Each row below holds a small network's activations on one input, seen along a few directions.
In each table, some parts of the input vary, and every possible input appears once, in random order.
A made-up example of a description, with smaller parts first: one of 5 places around a ring, together with either a single point or one of 11 places around a ring or (one of 3 separate values, together with one of 6 places along a line).
Shared parts are said once, and a part with two or three values counts as separate values.
In the rows, zero is written as 128.

Other details of the inputs vary at random and push rows far along two fixed directions, the same in every table; ignore that.

Table:
x1: [125 105 108 113 140 148 117 141 146 132 125]
x2: [ 91 168 130 129  95  88 116 102  93 132 105]
x3: [200 128 135 150 118 113 140 133  84 157 110]
x4: [180 160 152 140 151 108 141 117 104 156 101]
x5: [117 114 117 128 143 171 128 139 135 141 143]
x6: [ 82 189 143 148 109  92 127  93  65 133  99]
x7: [113 147 131 122 150 131 140 125 140 128 126]
x8: [181 121 142 120 138 117 145 139 136 129 127]
x9: [190 139 156 125 115 119 143 115 113 180  85]
x10: [126 124 118 129 112 144 144 132 119 128 127]
x11: [ 39 155 112 115 117 103 139 115 133  74 129]
x12: [167 110 135 146 148 146 122 153 137 147 145]
x13: [198 138 161 133 105 111 154 126  99 161 109]
x14: [169 112 124 131 165 153 121 147 130 143 137]
x15: [153 117 118 123 135 144 145 141 132 128 124]
x16: [ 87 182 138 157 120  80 124  99  66 127 101]
x17: [100 141 130 144 105  99 116  18  95 101  93]
x18: [ 43 126  99 106 131 113 123 138 163  59 170]
x19: [ 49 129 102 124 148 151 113 131 127  97 138]
x20: [163 109 127 119 139 147 124 144 161 142 116]
x21: [117 130 137 118 111 127 152 127 135 121 129]
x22: [157 106 134 107 140 141 153 149 170 123 142]
x23: [125 137 120 114 135 107 118 127 142 123 126]
x24: [125 114 133 132 147 131 121 145 139 131 156]
x25: [117  80 115 110 134 137 128 167 181 101 191]
x26: [196 144 142 119 135 116 144 123 136 169  94]
x27: [118  97 126 105 167 166 133 156 187 121 165]
x28: [226 135 159 151 112 119 163  39 102 133 101]
x29: [ 66 122  96 122 129 125 114 136 125  73 147]
x30: [177 164 162 162 117 122 133 112  67 171  83]
x31: [ 80 180 150 149 107  96 122  95  56 131  94]
x32: [ 89 136 118 130 114  96 133 130 125  99 147]
x33: [124 100 112  95 132 153 129 150 201 136 167]
x34: [124 119 110 123 137 125 104 133 119 124 119]
x35: [199 145 150 142 124 123 159 126 110 148  82]
x36: [145 157 157 139 129 127 146 109  96 160  95]
x37: [123  80 103 111 122 166 125 166 164 114 187]
x38: [151 116 131 111 141 119 117 137 146 132 126]
x39: [164  97 135 112 172 154 128 159 174 133 163]
x40: [182  87 124 129 135 141 114 161 161 152 146]
x41: [ 66 155 122 155  96  88 119 113  77  89 110]
x42: [151  90 124 131 160 179 126  81 180 111 179]
x43: [148 121 132 128 115 143 126 131 139 150 110]
x44: [142 138 140 118 128 114 131 118 125 143  93]
x45: [140  90 116  96 134 161 155 163 211 122 187]
x46: [188 100 136 124 124 164 155 155 169 145 141]
x47: [ 20 133  96 122 104 129 102 113 111  98 122]
x48: [180 147 142 146 102 110 121 110  62 178  77]
x49: [ 33 139 113 134  89 118 115 126 111  74 142]
x50: [149 101 119 121 141 143 130 158 167 103 153]
x51: [202 122 138 133 139 124 120 137 130 154 100]
x52: [100 145 126 145 121 134 114 119  78 136 121]
x53: [176 154 144 165 132 113 125 116  55 169  91]
x54: [115 145 134 126 136 138 142 123 138 141 134]
x55: [ 69 152 125 144 141 120 107 121 105  93 117]
x56: [129 108 130 110 117 131 115 140 148 139 145]
x57: [118 120 130 132 139 166 130 140 149 135 138]
x58: [ 55 172 131 147 130 118 121 104  87 101  88]
x59: [122 110 109 133 123 121 103 137 113 134 131]
x60: [ 35 132 110 124 111  94  96 121 117  91 137]
x61: [173  98 128 107 126 144 148 162 180 139 178]
x62: [151 125 125 126 126 105 122 135 137 148 134]
x63: [ 22 105  97 114 106 140  87 143 157  82 166]
Description of these inputs: one of 3 separate values, together with either a single point or (one of 4 places along a line, together with one of 5 places around a ring).
Changing only the choice among 3 separate values turns x29 into x14. The same change can be made to x15. Which row results? -> x19
Changing only the choice among 3 separate values turns x11 into x26. The same change can be made to x21. Which row results? -> x9
Change only the place on the line of 4 in x33. List by row number the other rows that result. -> x9, x43, x47
Change only the choice among 3 separate values in x13. List by row number the other rows that result. -> x31, x56
Change only the place on the ring of 5 in x55. List by row number the other rows that result. -> x12, x30, x57, x58
Change only the choice among 3 separate values in x48. List by row number the other rows that result. -> x37, x52
Change only the place on the ring of 5 in x43. List by row number the other rows that result. -> x20, x40, x51, x63

Table:
x64: [ 74 152 124 150  99 104 122  80  80  93 119]
x65: [160 128 136 126 117 131 127 107 123 161 107]
x66: [153  96 115 116 137 132 120 164 160 124 149]
x67: [ 21 156 112 129  94 109 119 135  97  98 124]
x68: [108  91 113 113 123 173 129 137 176 122 173]
x69: [ 55 164 121 133 125  89 122  89 103  75 106]
x70: [212 150 161 144 139 101 153 112 106 157 106]
x71: [ 72 144 114 129 114  86 105 130 102 100 122]
x72: [176 109 131 115 156 128 135 135 168 130 149]
x73: [107 109 117 129 195 175 111 158 166 119 164]
x74: [152  99 120 124 131 135 131 169 150 125 166]
x75: [155 113 131 124 149 138 146 137 159 114 162]
x76: [175 169 164 138 127 106 154 107  97 168  87]
x77: [ 27 137 108 125  99 137 116  97 117  86 127]
x78: [111  97 111 106 125 159 129 177 169 127 157]
x79: [128 105 119 116 150 145 141 139 172  93 163]
x80: [197 140 145 148 117 109 134  87  93 150  83]
x81: [169 152 152 129 133 131 160 116 120 151  94]
x82: [203 156 159 128 136 113 152 113 115 178  83]
x83: [160 132 141 145 115 112 128  95 101 138 119]
x84: [134  83 111 134 167 191  96 142 150 141 164]
x85: [156 171 157 140 122 115 160 106  94 152  90]
x86: [194 149 156 137 114 109 142 144  94 188  93]
x87: [121 112 123 101 150 153 136 142 186 120 147]
x88: [ 30 165 115 124 103  90 106 124  93 108 103]
x89: [127  94 109 131 167 170  95 196 141 146 159]
x90: [125 124 133 127 114 136 127 113 133 141 133]
x91: [117 104 114 104 128 146 121 169 169 132 144]
x92: [127  83 109 120 131 159 124 129 169 101 169]
x93: [ 62 155 121 132  95 115 114  84  94 111  92]
x94: [174  99 123 124 132 137 135 165 146 132 145]
x95: [ 48 148 115 137 105  85 107 130  93  90 133]
x96: [193 137 144 145 116 103 129  91  92 156  94]
Describe the family of inputs behind these rows. -> one of 3 separate values, together with either a single point or (one of 2 separate values, together with one of 5 places around a ring)
Changing only the choice among 3 separate values turns x83 into x70. The same change can be made to x77. Which row results? -> x81
Start at x79 and move only the place on the ring of 5, one step at a time. The first step leads to x69. Which rows follow, in order? -> x72, x70, x75
Change only the choice among 3 separate values in x72. List by row number the other rows that result. -> x71, x96
List by row number the other rows that have the choice among 3 separate values in common with x66. -> x67, x71, x74, x78, x86, x88, x89, x91, x94, x95

Table:
x97: [125  90 113 115 155 156 116 178 173 121 176]
x98: [112 134 122 121 111 118 132 102 127 114 126]
x99: [134 141 138 138 121 116 139 100 109 125 121]
x100: [ 56 108  99 110 139 140 104 168 162 100 167]
x101: [129  85 105 107 133 160 116 163 175 128 173]
x102: [129 137 136 128 123 109 129 106 120 120 119]
x103: [128  78 107 124 138 167 114 156 163 118 178]
x104: [173 121 139 125 154 130 147 141 155 131 140]
x105: [ 21 156 116 142 160 162  98  88 102 106 111]
x106: [192 107 134 131 134 145 144 119 147 140 149]
x107: [165 143 142 138 135 113 126 142  97 152 100]
x108: [112 101 111 127 128 139 105 143 139 112 149]
x109: [151 100 121 122 159 158 132 179 165 135 167]
x110: [149 111 123 135 132 144 121 140 127 136 148]
x111: [159 125 133 127 112 125 142 104 125 134 113]
x112: [108 127 128 123 114 138 121 142 127 145 127]
x113: [106 157 140 126 108 114 145 111 115 127 103]
x114: [187 138 149 136 136 125 154 119 117 147 115]
x115: [183 130 143 144 123 117 140  96 110 138 107]
x116: [158 151 142 145 140 111 132 141  95 148 103]
x117: [137  85 113 114 143 152 125 134 186 104 182]
x118: [111 142 132 132 131 110 134 114 122 107 126]
x119: [107 152 136 130 112 122 130 139 103 144 102]
x120: [138 143 138 128 131 109 135 117 120 120 114]
x121: [127 137 131 132 107 131 124 130 112 147 114]
x122: [110 122 130 112 114 138 136 122 157 125 139]
x123: [126 134 125 142 114 115 114 121  95 138 105]
x124: [104 133 123 123 116 122 119 134 113 135 121]
x125: [ 79 136 118 131 108 108 120  94 117  98 120]
x126: [211 120 144 129 154 133 135 169 135 167 122]
x127: [114 106 118 107 153 139 130 152 184  98 167]
x128: [148 126 131 110 137 131 150 140 159 131 135]
x129: [118 136 130 141 126 115 115 127  99 132 119]
x130: [178 142 141 134 142 118 134 155 114 166 103]
x131: [ 81 127 121 122 103 132 129 107 137 104 130]
x132: [112 148 133 130 115 101 129 100 112 124 108]
x133: [123 128 124 147 120 120 113 118  95 125 117]
x134: [124 126 124 118 130 132 127 154 129 139 127]
x135: [ 33 152 109 121 120 111 115 142 111  96 125]
x136: [106 131 125 138 124 126 118 130 105 127 132]
x137: [120 131 122 133 108 123 121 122 101 134 110]
x138: [129  89 116  97 135 153 135 143 193 120 172]
x139: [103 128 124 132 105 136 119 129 114 132 117]
x140: [170 133 140 117 128 125 151 127 136 145 116]
x141: [120 129 125 135 136 134 125 148 116 129 136]
x142: [110 149 130 123 133 107 137 125 132 115 119]
x143: [118 112 115 134 131 135 110 137 130 119 148]
x144: [109 133 130 131 125 113 128 104 124 109 131]
x145: [120 109 117 118 130 131 121 120 158 100 156]
x146: [130 123 125 128 128 126 115 142 124 146 126]
x147: [178 147 154 124 125 124 161 129 134 158 103]
x148: [ 99 160 135 132 116 117 132 141 102 139 100]
x149: [215 104 142 135 132 145 148 117 138 151 132]
x150: [110 147 133 133 134 117 143 120 122 108 129]
x151: [114 149 133 127 125 106 135 115 120 120 111]
x152: [118 126 126 132 117 115 122  99 119 103 122]
x153: [120 136 130 135 124 113 111 131 101 132 115]
x154: [ 86 125 112 132 123 121 102 131 117 105 138]
x155: [207 119 137 137 131 131 128 140 119 176 114]
x156: [108 142 135 135 170 172 128  76 137 126 114]
x157: [149 138 132 133 118 111 132 102 120 132 114]
x158: [141 141 139 129 105 125 142 103 123 137 111]
Changing only one part turns x113 into x119. The same change can be made to x152. Which row results? -> x108
Changing only one part turns x126 into x127. The same change can be made to x135. Which row results? -> x128
Describe the family of inputs behind these rows. -> one of 2 separate values, together with either a single point or (one of 5 places along a line, together with one of 6 places along a line)
Change only the place on the line of 6 in x100. List by row number the other rows that result. -> x97, x107, x119, x134, x141

Table:
x159: [119 141 131 140 134 120 127 103 114 112 126]
x160: [118 155 137 149  97 106 121  98  68 140  85]
x161: [202  84 127 125 147 153 126 168 162 154 163]
x162: [203 164 161 157 127 109 150  84  67 161  75]
x163: [138 156 140 146 137 101 128  93  90 123  94]
x164: [113 110 115 121 115 137 113 129 140 129 138]
x165: [229 103 147 119 148 166 148 161 160 190 127]
x166: [145 109 123 117 160 144 121 169 159 135 148]
x167: [169  91 126 118 149 170 139 137 181 133 164]
x168: [189 164 156 148 123 118 146 121  78 179  73]
x169: [ 62 152 121 133 130 122 122 132 104 112 121]
x170: [ 66 144 115 122  83  80 123 120 109  86 128]
x171: [227  96 136 130 149 138 128 161 143 169 134]
x172: [117 110 115 129 126 137 117 145 130 122 150]
x173: [  5 108  90  98 130 152 102 147 181  81 174]
x174: [106 175 143 133  98  72 152  78  93 100  91]
x175: [118 162 140 140 114 110 133  69  92 130  85]
x176: [ 75 112 110 115 152 149 114 165 163 104 169]
x177: [ 56 114 111 116 127 147 117 109 157  86 155]
x178: [ 77 138 116 138 104 118 112 119  99 109 124]
x179: [156 101 127  95 138 140 149 180 197 134 165]
Changing only one part turns x174 into x179. The same change can be made to x177. Which row results? -> x165
Describe the family of inputs behind these rows. -> one of 3 separate values, together with either a single point or one of 6 places along a line
Change only the choice among 3 separate values in x178. List by row number the other rows that result. -> x167, x168
List by row number the other rows that have the choice among 3 separate values in common with x178. -> x160, x161, x164, x170, x171, x172
